Each row below holds a small network's activations on one input, seen along a few directions.
Each table varies a few parts of the input and shows all the possible inputs, shuffled.
A made-up example of a description, with smaller parts first: values(3) and (point or ring(9) or (line(4) and ring(8))).
Shared parts are said once, and a part with two or three values counts as separate values.

Other details of the inputs shift rows strongly along three fixed directions, in all tables alike. That doesn't count.

Table:
row 1: [  1.3   5.6  32.9 -22.5   0.9  15.1 -23.3  12.2  22.2  34.7  10.5  -3.0]
row 2: [ -8.5  14.8  29.7  -4.9   4.3  -3.1 -18.4  14.4  14.0 -16.7  -3.4 -11.7]
row 3: [-27.7 -36.5 -24.4   1.3   7.1  -0.7  19.6 -34.0 -31.4   4.2  10.5  -7.1]
row 4: [ 28.6  37.3   0.8  -0.1 -18.9 -12.3 -30.1   1.5  22.7 -34.4 -20.3 -30.4]
row 5: [-37.8  -2.9  -8.0 -15.6  -6.5  25.8  -3.1  27.2 -12.3  30.2  42.3  33.2]
row 6: [32.2 27.7 13.3 -9.4 -5.4 19.9 -3.2  9.0 18.7 24.1 25.7  4.8]
row 7: [ 12.8 -16.3 -44.7  17.2  24.7  20.8  54.2 -77.3   2.0  39.4 -17.2 -17.5]
row 8: [ 51.7  -3.2 -24.5 -18.4   4.0  21.0   9.9 -59.1  37.5  46.8 -20.1 -21.7]
row 9: [ 14.9 -23.6 -12.3  -0.2  15.4   9.2  12.7 -39.7  -4.9  17.1 -10.5 -30.1]
row 10: [ 44.7 -27.7  16.1  -1.5   4.1   4.7  13.1  16.2   5.2  71.4  -4.0  57.5]
row 11: [-11.9  27.7   4.0   8.1  -0.1   0.5  -0.6  22.3  -6.1 -39.7  16.1   8.2]
row 12: [ 90.4   0.3  44.1  18.8   0.6  -2.1 -55.4  39.5  36.1  33.6 -46.5  -8.8]
row 13: [ -7.8 -60.4 -31.2  58.0   3.9 -28.4  49.6 -73.7 -17.0  14.2 -45.7  27.6]
row 14: [-35.9  -1.6   6.7 -18.9  -0.1   1.7  10.8  23.8 -29.9   0.4  26.0  20.1]
row 15: [  0.1  -1.0   1.2  21.8 -11.7 -37.4 -35.7  35.9  -6.4 -36.2 -21.6  53.6]
row 16: [  7.8  -5.5 -11.0 -40.6 -10.1  29.5 -27.3   3.3  25.8  63.1  11.6   7.7]
row 17: [-26.5  -7.4   1.2 -20.9  -0.8  -2.9  35.0  19.6 -22.7 -10.0  47.9  39.9]
row 18: [-18.0 -23.9  -5.5  21.8   2.3 -13.0  12.1  23.9 -27.1  10.5  25.2  93.6]
row 19: [-31.1 -23.8 -32.6  27.9  11.7 -26.9  28.8 -28.7 -30.4 -57.9  -8.3 -23.4]
row 20: [-16.9  28.6 -16.0  43.0   3.0  -3.2  -5.3 -23.2 -20.6 -47.2 -53.5 -53.5]
row 21: [-71.1 -37.6 -16.0 -12.8 -11.4  -6.1   2.7  30.3 -42.4 -17.1  56.5  34.4]
row 22: [ 13.3 -11.1  -4.4   9.3   2.9   3.8  29.5 -52.6  20.3  11.2 -15.0 -25.0]
row 23: [-17.1  28.8 -16.4  43.1   9.4  -8.3   3.3 -22.3 -20.9 -62.4 -48.3 -45.3]
row 24: [  7.5  29.6  39.4  -1.9 -18.3 -12.4 -22.9  30.9  22.9 -28.3  14.2 -10.0]
row 25: [-10.7  -6.6   4.3 -27.0 -10.1   0.9  34.8  14.5 -16.5  16.2  59.5  41.4]
row 26: [-24.3 -17.3   5.7 -20.4  -0.7  -8.7   5.6  30.2 -18.4 -26.5  61.7  34.8]
row 27: [  2.3  -1.4  22.9 -18.1  -9.8  24.3 -24.6  15.4  30.9  49.5   2.3 -14.3]
row 28: [-26.5  30.2  14.3  13.6 -18.0  -6.6 -26.6  54.3 -15.5 -48.7 -30.9 -40.0]
row 29: [-10.8  20.1 -11.2  -6.9   2.2 -17.9 -18.7  12.0   7.6 -44.0  -5.0  -2.4]
row 30: [ 20.8   0.3  11.9 -31.5  15.1  17.4  19.5  14.2  13.0  43.4  23.2  11.7]
row 31: [-18.2  37.1  -2.8  10.3 -10.5 -20.3 -48.3  14.0  -4.9 -67.3 -43.2 -38.1]
row 32: [ 40.1  17.6  -1.3 -22.7   6.8  17.0 -27.5 -19.4  33.1  28.6 -27.3 -26.5]
row 33: [ 42.8  13.1  16.9 -17.2  13.3  25.0   3.9  -6.8  17.4  43.2 -23.3 -31.5]
row 34: [ -7.4 -38.6 -41.5  21.4  -3.7 -13.8  52.6 -69.8 -27.7 -13.0   7.5 -17.7]
row 35: [ -3.2  27.4  38.2  -4.3   4.3 -12.2 -26.8  41.9  25.7 -32.6   3.3 -10.7]
Description of these inputs: values(5) and (point or line(6)).
- Changing only the values(5) part turns row 8 into row 22. The same change can be made to row 15. Which row results? => row 13
- Change only the values(5) part in row 9. List by row number the other rows that result. => row 2, row 23, row 32, row 33

Table:
row 36: [-25.2 -36.0 -24.7  21.6  -3.8  -5.9  -3.6 -18.3 -18.8  20.1 -22.9  27.8]
row 37: [ -6.3  -0.9 -26.9  29.0  -7.7 -35.5  12.0 -27.4 -14.8 -59.8 -24.3  -5.5]
row 38: [-57.4  -9.0 -41.1  -0.7  -2.1  -0.2  28.3 -35.8 -27.7 -23.4  20.1  -1.2]
row 39: [-32.7 -15.4 -17.8 -25.4   8.1  27.3  33.4 -14.7 -19.5  33.0  41.0   5.0]
row 40: [ 46.1   2.6   1.5  21.9   0.7   0.7  18.6 -31.4  14.9  12.3 -40.3 -36.3]
row 41: [-12.4   4.9  23.8   0.2   1.2 -19.7  10.9  44.7 -12.9 -26.7  37.4  58.7]
row 42: [-26.1 -23.2 -13.9 -34.6   0.5  -2.9  11.3   2.1  -3.1  11.1  62.4  55.5]
row 43: [-17.8  29.1  12.9 -19.3  -4.5  14.2 -14.1  30.2   2.4  -9.8  13.9 -23.7]
row 44: [  8.9  16.5  15.8 -27.3  -1.9  17.1 -23.5   7.8  19.8  16.4  15.3 -15.7]
row 45: [-41.8 -30.0  14.6 -12.5  -5.5  -0.4 -16.6  55.7 -20.9  32.1  32.9  75.2]
row 46: [-27.8 -42.8 -32.6  45.1   2.6  -7.6  21.5 -33.7 -38.5   9.3 -48.3  -4.7]
row 47: [ -8.1 -17.6  -1.6 -12.4   3.6  -8.2  24.4   5.0  -9.2  12.8  56.6  78.3]
row 48: [ 50.9  -9.4  24.5 -32.9  13.6  36.8   4.2   2.8  32.7  82.6  25.3  -4.7]
row 49: [  6.8  15.1  15.3  13.0 -13.1 -13.7 -71.9  48.8  11.7 -17.6 -47.2   0.0]
row 50: [ -1.5  27.9  10.3 -20.2  -5.8  -2.6 -35.8  16.4  14.4 -27.1  -0.3 -22.4]
row 51: [ 18.6  26.2  23.2   7.5 -10.8 -14.7 -26.7  34.5  11.2 -35.8  -1.6   2.4]
row 52: [ 33.9   4.6 -10.2 -54.9   5.8  47.1  -9.1 -25.7  41.9  84.6  19.6 -10.4]
row 53: [-15.1  37.9  34.6  -0.1  -4.0  -5.5 -32.6  53.0  -7.6 -55.9  -3.0 -39.1]
row 54: [ 57.1   1.3 -17.0  23.3   9.0  -5.6  14.7 -56.1  25.3   9.1 -50.5 -16.7]
row 55: [ 53.9  13.4  17.4 -12.7   3.3  20.7 -22.6  -6.6  44.0  39.5 -11.0 -31.0]
row 56: [-24.5 -28.4 -33.5  24.7   4.0  -7.9  52.7 -54.3 -21.2 -12.4 -10.0 -16.8]
row 57: [-10.5  -7.2 -10.7  45.0  10.1 -28.4  38.7 -18.8 -31.6 -50.7 -21.9   0.9]
row 58: [ 48.9   0.5   2.5  24.0   5.3   3.6  19.2 -28.2   8.0  12.9 -38.0 -39.8]
row 59: [-18.1  40.1  33.5  -2.2  -8.6  -8.5 -33.3  49.8  -0.6 -56.4  -5.2 -35.7]
- Changing only one part turns row 43 into row 39. The same change can be made to row 59. Which row results? => row 53
- What do these inputs look like to the network? => line(4) and (point or line(5))
- Change only the line(5) part in row 37. List by row number the other rows that result. => row 42, row 50, row 52, row 54
- Change only the line(4) part in row 41. List by row number the other rows that result. => row 47, row 54, row 57
- List by row number the other rows that have the line(4) part in common with row 47. => row 36, row 38, row 44, row 51, row 55
